Each row below holds a small network's activations on one input, seen along a few directions.
In each table, some parts of the input vary, and every possible input appears once, in random order.
Descriptions start from the smaller parts, as in this example, which fits no table here: line(4) and (point or line(11) or (values(3) and ring(8))).
Shared parts are said once, and a part with two or three values counts as separate values.

Other details of the inputs vary at random and push rows far along two fixed directions, the same in every table; ignore that.

A family of inputs:
R1: [ 25 -15  24  81  77 -32  -4  29 -16  35 -59 -15]
R2: [-20  20   1 -76 -99   9 -14 -34 -12 -18  43  10]
R3: [-31 -17 -19  29   8  13 -40  47  36 -72  24  15]
R4: [ 19 -14  28  77  75 -28  16  38 -16  43 -52 -12]
R5: [-23 -10 -15  33   1  18 -29  63  33 -70  27  24]
R6: [ -14   10  -20 -103  -54   40    3  -64   29    2   51   -4]
R7: [  0  21 -51  19  34  35   1  43  23 -85  30  14]
R8: [ 25  17  40 -30 -27 -37  30 -54 -59  95 -42 -22]
R9: [ 55  13 -20  81  87  -9  25  17 -33  27 -48  13]
R10: [ 10 -20  18  78  76 -31   9  22  -8  42 -63 -20]
R11: [-51 -21 -18  27  13  18 -11  48  40 -62  30  12]
R12: [ 50 -18  13  49 100 -15  27   9  20  31 -43 -11]
R13: [-28  16   1 -79 -93  10 -11 -38 -12 -16  45   7]
R14: [-37 -17 -12  29  14  19 -25  57  33 -70  35  17]
R15: [-29 -13 -12  33   8  18 -29  62  33 -71  32  20]
R16: [ 45  19  32 -18 -45 -28   8 -58 -64  86 -50 -17]
R17: [-53 -16 -18  21  15   6 -14  47  46 -63  27  12]
R18: [ 48  30  40 -21 -45 -35  16 -44 -60  84 -43 -12]
R19: [  -5    1  -21 -102  -60   28   13  -63   24  -10   52   -2]
R20: [ 24   6  33 -26 -25 -30  21 -65 -64  96 -50 -28]
R21: [ -10    6  -23 -102  -59   32    8  -62   26   -3   53   -4]
Each input here is: values(2) or line(4) or (values(3) and line(5)).

A family of inputs:
R22: [-42   5  -4 -44 -86   9 -23  -9  -8 -40  37  14]
R23: [ 34  11  11 -13  -4 -12  21 -41 -38  56 -28 -12]
R24: [ 22   8  16 -11   0 -14  30 -37 -34  62 -27 -17]
R25: [ -4  -5 -18  40  49  10  -4  47  30 -46   8  10]
R26: [-17  10 -24 -53 -52  26  -4 -24   7 -32  40  13]
R27: [ 36  -8  18  84 101 -30  20  26 -12  49 -63 -16]
R28: [ 30   7  20 -18  -7 -13  17 -42 -25  61 -28 -19]
R29: [-19   2 -18 -65 -59  24 -12 -28  16 -31  45   8]
R30: [ 28  11  12 -12  -4 -11  21 -43 -36  59 -30 -16]
R31: [-17 -19 -11  32  49   6 -12  41  44 -40   9   6]
R32: [ -3  -8 -11  34  46   9 -11  50  41 -47  14   9]
R33: [ 24   5  25 -20  -4 -17  26 -39 -25  67 -27 -19]
R34: [-43   8  -5 -46 -89  10 -27  -6 -11 -36  37  13]
R35: [ -3 -12 -14  36  44   8 -14  45  42 -43  11  11]
R36: [-25 -14   4  55  17  -4 -27  60  10 -40   1  13]
What do these inputs look like to the network?
Answer: values(3) or (values(2) and line(6))
Change only the values(2) part in R25. List by row number the other rows that result.
Answer: R32

A family of inputs:
R37: [ 56  12  26  51 102 -63  30  21  21  34 -65 -22]
R38: [-17  10 -21  30  81   5 -16  80  88 -93  20 -11]
R39: [-34 -20 -34  45  84  26 -27  73 101 -56  19   5]
R40: [ 78  -1  28 116  68 -35 -11  21 -31  34 -94  11]
R41: [ 44 -17  31 -52 -20   3  29 -75  -1  74   6 -10]
R42: [ -73    4    2  -34 -108   13  -29   19   -5  -51   51   -2]
R43: [ -6  16 -23 -85 -44  58  13   1  48 -56  91  11]
R44: [  9 -15 -48  69  41   1 -62  85  42 -96  17  52]
R45: [ -7 -41  -8  49  86  44 -18  63  89 -55  40   2]
R46: [-20  -6 -21 -74 -44  77   0  -7  54 -33  89  26]
R47: [-35 -44 -27  45  78  -2 -39  49 109 -65   5   4]
R48: [ 24  39 -27 -39 -21  -8  67 -65 -57  47 -12   3]
R49: [ 37  30   9 -61 -25 -35  32 -62   1  60 -14 -17]
R50: [  5  26 -27 -31 -17  33  49 -68 -56  76 -10  -2]
R51: [-42  41 -54 -67 -42  42  25 -13  -4 -89  63   5]
R52: [ 29 -18  27 -57 -14  11  16 -70 -27  66  -4 -35]
R53: [-42 -30 -51  72  94  41 -10  42  44 -59  13  -1]
R54: [ -9   8  41 -13 -92 -11  12 -14 -67  58 -39 -26]
R55: [   5   -1  -38   78   49   25  -70   98   39 -103   21   23]
R56: [  8  11 -27 -31 -21  11  53 -76 -49  73 -12  15]
R57: [  5  -7 -12 -32 -17   1  33 -94 -41  63 -15 -10]
R58: [ 59  44   3 -29 -55  -5 -26 -36 -67  53 -13  -4]
R59: [ -8  -2  42 -13 -88 -37  16 -29 -61  55 -31  -4]
R60: [ 40  35 -22  81 110 -10  61  25 -39  42 -58 -15]
R61: [  4 -19  13 -63 -21 -33  -4 -84 -11  59 -41 -29]
R62: [-13   7  50 -17 -77 -46   7 -30 -64  58 -19   1]
R63: [ -8   3  42 -12 -85 -46  12 -31 -60  56 -23  -8]
R64: [-33 -48 -23 -74 -40  37 -18 -33  47 -63  73  11]
R65: [-20  14  61 -25 -66 -49  -3 -27 -73  62 -12  15]
R66: [-60  -8 -32 -78 -47  43 -44 -24  81 -56  60 -14]
R67: [ -5  -7  37 -12 -95 -30  19 -24 -62  53 -42  -5]
R68: [-73 -20 -62 -63 -36  57 -18 -43   0 -68  50  -7]
R69: [ 77  -5  27  53 101 -23  51  30  18  48 -32  -2]
R70: [-78   7   9 -39 -99  13 -35  22  -8 -51  56   7]
R71: [-38  24 -53 -69 -46  20  29 -23   3 -90  61  22]
R72: [ 20   6   8 -57 -24 -20  22 -70   6  80 -19  -6]
R73: [ 83  -3  24 108  73 -41 -15  28 -31  34 -88  11]
R74: [ -7   8  69  92  60 -52 -13  64 -53  58 -56  -8]
R75: [  8  -6  -8  26  84  32   9  90  72 -91  45   4]
R76: [  2  -9  63  99  56 -72  -2  53 -44  53 -59   7]
R77: [ 64  21   4 -27 -61 -21 -16 -51 -59  41 -26  15]
R78: [-18   5 -34  41  83  11 -18  82  96 -79  24  -4]
R79: [  0  -5  15 -64 -18 -11  -8 -75 -15  65 -39 -50]
R80: [ -5   6  64  95  56 -53 -10  63 -49  55 -54 -14]
R81: [-14 -20 -22 -73 -47  56   6 -17  59 -35  84  42]
R82: [-19  20 -35 -47 -91  54 -65   3  13 -97  64  24]
R83: [ 71  15  29 117  74 -13 -20  37 -34  32 -84 -12]
R84: [-47 -56 -54  61  89  11 -14  29  28 -74  -4   9]
R85: [ -4   3 -13 -92 -43  32  18  -4  49 -80  85  22]
R86: [  5  -7  51 101  36 -40   6  62 -39  49 -71 -27]
What do these inputs look like to the network?
Answer: values(2) and (line(4) or line(6) or (values(3) and line(5)))
The inputs of R58 and R44 match in every part but the values(2) part. If R53 is changed in the same way as R58 into R44, which row does it become?
Answer: R57
The inputs of R75 and R85 match in every part but the values(2) part. If R78 is changed in the same way as R75 into R85, which row does it become?
Answer: R49
Change only the values(3) part in R37. List by row number the other rows that result.
Answer: R71, R85
Change only the line(4) part in R44. List by row number the other rows that result.
Answer: R40, R73, R77
Change only the line(6) part in R54. List by row number the other rows that result.
Answer: R42, R70, R74, R80, R86
